Each row below holds a small network's activations on one input, seen along a few directions.
Each table varies a few parts of the input and shows all the possible inputs, shuffled.
Descriptions start from the smaller parts, as in this example, which fits no table here: one of 5 places around a ring, together with either a single point or one of 9 places around a ring or (one of 3 separate values, together with one of 4 places along a line).
Shared parts are said once, and a part with two or three values counts as separate values.
In the rows, 128 means zero.

Other details of the inputs shift rows strongly along three fixed directions, in all tables alike. That doesn't count.

Rows:
x1: [121 124 119 121 147 126 135 125 136 139 116]
x2: [116 129 119 125 138 120 142 119 136 140 112]
x3: [136 153 133 124 149 123 129 116 145 121 129]
x4: [119 132 131 121 135 132 144 126 148 129 119]
x5: [126 113 122 130 140 127 131 119 138 141 116]
x6: [117 125 135 133 129 122 148 113 133 135 115]
x7: [122 123 137 123 135 142 125 123 140 132 115]
x8: [121 122 124 133 128 123 134 113 136 145 105]
x9: [123 123 137 129 133 133 143 121 144 130 121]
x10: [123 126 141 133 122 122 142 113 134 137 106]
x11: [119 130 130 117 143 141 135 128 140 128 119]
x12: [136 130 146  97 144 119 105 109 130 103 139]
x13: [127 121 141 125 135 141 127 124 136 131 111]
x14: [122 120 134 127 140 142 135 123 136 129 117]
x15: [141 147 139 131 140 125 120 110 145 125 125]
x16: [130 116 128 131 138 128 130 120 132 142 106]
x17: [118 128 137 131 122 123 140 111 138 138 109]
x18: [159 138  63 189  54 163 152 151  69 103 111]
x19: [189 151 136  59  82 174 120 125  81 175 230]
x20: [142 142 138 130 144 122 121 111 147 122 135]
x21: [139 132  64 195  57 169 154 164  73 135 117]
x22: [106 127 132 158 147  69  76 215 116  64 175]
x23: [125 115 122 131 144 129 136 120 132 140 114]
x24: [123 126 138 128 126 134 135 120 148 133 114]
x25: [ 88 102 125 147 136  61  77 217 114  84 172]
x26: [138 126 142 100 145 119 110 107 133 101 144]
x27: [121 122 136 128 137 136 125 116 131 136 115]
x28: [198 169 141  25  98 151 105 118  70 144 252]
x29: [127 124 142 129 127 133 137 121 144 132 111]
x30: [116 124 131 128 136 137 123 115 135 137 116]
x31: [143 135  69 196  39 153 164 161  80 137 115]
x32: [ 79 115 123 140 146  80  77 223 110  77 172]
x33: [125 117 124 129 137 130 128 119 136 143 109]
x34: [145 145 145 130 143 121 119 114 141 123 126]
x35: [116 119 128 130 139 135 126 115 137 134 123]
x36: [123 122 136 127 129 131 137 121 150 130 124]
x37: [126 121 128 135 129 122 136 114 133 144 102]
x38: [120 120 123 134 135 121 142 114 132 141 112]
x39: [114 135 131 122 131 121 148 118 137 134 116]
x40: [142 129 149 101 143 120 109 109 126 103 134]
Each input here is: one of 5 places along a line, together with either one of 2 separate values or one of 6 places around a ring.
Q: The inputs of x20 and x34 match in every part but the place on the line of 5. If x5 is changed in the same way as x20 into x34, which row does it become?
A: x16
Q: Change only the place on the line of 5 in x12. List by row number the other rows that result.
A: x18, x26, x28, x40
Q: List by row number the other rows that have the place on the line of 5 in common with x38.
A: x6, x9, x14, x18, x21, x22, x23
Q: List by row number the other rows that have the place on the line of 5 in common with x39.
A: x1, x2, x3, x4, x11, x28, x32
Q: Change only the choice among 2 separate values in x15. List by row number the other rows that result.
A: x12

Rows:
x41: [135 126 121 133 124 134 121 138 125  94 130]
x42: [138 148 124 150 131 118 120 133 120 112 126]
x43: [167 138 124 111  78 184 167  87 106 176 127]
x44: [142 132 108 139 134 124 118 133 118  99 121]
x45: [124 114 128 131 128 124 105 146 116 139 137]
x46: [129 129 130 140 112 127 124 131 125  98 131]
x47: [145 143 113 143 132 126 117 137 122 107 120]
x48: [119 121 136 129 114 123 137 148 122 121 128]
x49: [134 136 125 150 119 109 118 127 122 110 131]
x50: [122 119 128 130 118 110 133 142 114 126 125]
x51: [114 117 131 127 131 133 118 159 123 134 147]
x52: [168 156 111 113  86 158 162  85 110 189 134]
x53: [123 111 132 129 113 130 115 150 128 129 135]
x54: [117 136 131 131 117 115 126 150 133 131 140]
x55: [116 120 129 132 135 132 129 155 126 133 152]
x56: [115 127 122 128 126 123 129 154 134 133 150]
x57: [101 126 158 111 177 114 138  99 187 142 104]
x58: [120 118 136 130 123 136 109 153 124 134 139]
x59: [132 125 120 144 116 116 122 124 117 103 126]
x60: [139 135 118 134 132 135 119 139 126  94 127]
x61: [127 108 123 132 117 120 113 143 119 135 129]
x62: [137 123 109 141 125 125 123 130 117 100 121]
x63: [106 119 116 114 127 143 122 142 113 114 130]
x64: [119 118 121 133 139 120 126 149 117 139 148]
x65: [126 138 158 112 185 128 124  90 179 108  93]
x66: [123 111 126 135 116 118 127 140 112 130 123]
x67: [111 128  99 196 104 156 197  92 155 138  17]
x68: [104 121 159 109 173  99 140  87 168 135  94]
x69: [119 124 114 130 130 113 128 146 125 140 145]
x70: [121 132 122 129 129 106 124 150 128 141 147]
x71: [166 157 192  37 147 128 105  74 139 148 211]
x72: [ 92 107 140  95 184 124 126  84 154 124  89]
x73: [180 172 125 123  97 178 155  84 115 155 135]
x74: [118 114 123 129 134 123 116 150 115 141 143]
Q: The inputs of x50 and x48 match in every part but one. If x68 is changed in the same way as x50 into x48, which row does it become?
A: x67
Q: Describe the family of inputs behind these rows.
A: one of 2 separate values, together with either a single point or one of 6 places around a ring or one of 10 places around a ring
Q: Change only the choice among 2 separate values in x51. List by row number the other rows that result.
A: x74

Rows:
x75: [119 126 122 140 121 118 119 151 119 111 137]
x76: [140 135 119 128 112 146 137 119 120 137 131]
x77: [136 131 122 125 111 138 139 122 116 144 128]
x78: [127 127 136 125 138 128 127 119 140 119 117]
x79: [126 127 123 140 121 114 117 151 116 108 133]
x80: [142 136 120 127 115 145 132 120 116 139 129]
x81: [124 128 138 131 138 120 130 122 143 135 121]
x82: [140 136 120 127 114 139 136 117 116 138 133]
x83: [124 134 137 131 139 121 128 121 143 130 120]
x84: [141 130 123 128 111 138 136 119 116 143 130]
x85: [145 137 120 126 114 138 137 116 117 132 132]
x86: [140 129 120 129 113 137 137 118 117 141 132]
x87: [118 122 132 123 140 121 132 120 136 131 120]
x88: [154 148 175  46 148 106  89 133 120 137 232]
x89: [119 130 135 127 140 120 135 124 143 135 123]
x90: [122 126 132 126 143 130 126 119 138 124 120]
x91: [122 127 131 126 144 127 126 118 136 125 120]
x92: [121 126 119 138 125 115 115 153 118 113 137]
x93: [123 120 134 125 139 122 126 119 137 131 118]
x94: [124 126 121 140 123 120 119 153 122 106 136]
x95: [116 123 134 123 138 125 133 121 138 129 121]
x96: [120 121 136 127 137 124 130 118 139 128 122]
x97: [141 143 122 132 114 138 138 121 124 142 135]
x98: [119 122 135 122 141 130 128 124 138 131 118]
x99: [127 127 130 124 142 122 128 117 138 121 119]
x100: [126 126 119 141 124 124 119 152 119 108 134]
x101: [128 127 133 124 140 122 126 118 137 122 117]
x102: [143 136 121 128 112 141 138 118 119 130 131]
x103: [123 120 136 126 140 129 125 121 138 129 119]
x104: [128 128 134 125 142 127 125 119 136 121 117]
x105: [123 128 136 132 139 120 132 121 144 134 124]
x106: [121 126 122 141 119 123 117 153 120 113 133]
x107: [141 136 121 127 114 148 133 121 118 138 129]
x108: [117 123 137 122 136 125 131 122 138 130 118]
x109: [122 120 137 126 137 127 127 120 140 129 119]
x110: [119 122 116 138 122 118 123 155 118 121 133]
x111: [137 131 121 126 109 146 140 124 120 143 127]
x112: [127 127 135 125 142 129 125 120 138 120 117]
x113: [126 127 119 139 126 120 117 153 117 108 136]
x114: [140 137 124 127 110 143 136 118 118 137 130]
x115: [123 121 135 126 141 126 126 120 137 131 118]
x116: [122 121 132 127 143 126 127 119 137 130 121]
x117: [122 120 133 126 142 129 127 120 139 129 122]
x118: [122 120 117 141 122 117 119 152 119 119 135]
x119: [124 127 125 140 119 118 119 152 119 107 133]
x120: [120 130 138 127 138 120 133 125 143 136 121]
x121: [136 131 118 126 115 148 140 124 119 143 130]
x122: [136 131 119 125 111 147 142 123 121 143 130]
x123: [121 121 138 126 136 124 128 119 138 128 119]
x124: [120 122 118 138 120 119 121 155 117 122 130]
x125: [127 134 125 145 121 113 120 155 124 112 135]
x126: [121 120 120 143 119 123 122 152 122 117 134]
x127: [123 127 133 124 140 123 124 118 137 127 117]
x128: [141 136 122 126 112 139 134 117 115 138 130]
x129: [119 123 134 122 141 127 128 123 136 132 117]
x130: [137 132 117 126 115 145 140 123 117 144 130]
Q: Describe the family of inputs behind these rows.
A: one of 2 separate values, together with one of 4 places along a line, together with either a single point or one of 6 places around a ring
Q: The inputs of x114 and x119 match in every part but the place on the line of 4. If x82 is changed in the same way as x114 into x119, which row does it become?
A: x85
Q: The inputs of x120 and x81 match in every part but the place on the line of 4. If x108 is changed in the same way as x120 into x81, which row does it become?
A: x123
Q: Change only the place on the ring of 6 in x116. List by row number the other rows that result.
A: x86, x96, x117, x118, x126
Q: A walk changes only the place on the ring of 6. It starts at x80 and steps to x127. List the rest of the walk in order.
A: x128, x114, x106, x107
Q: A walk changes only the place on the line of 4. It starts at x99 and steps to x92. List the rest of the walk in order.
A: x118, x110
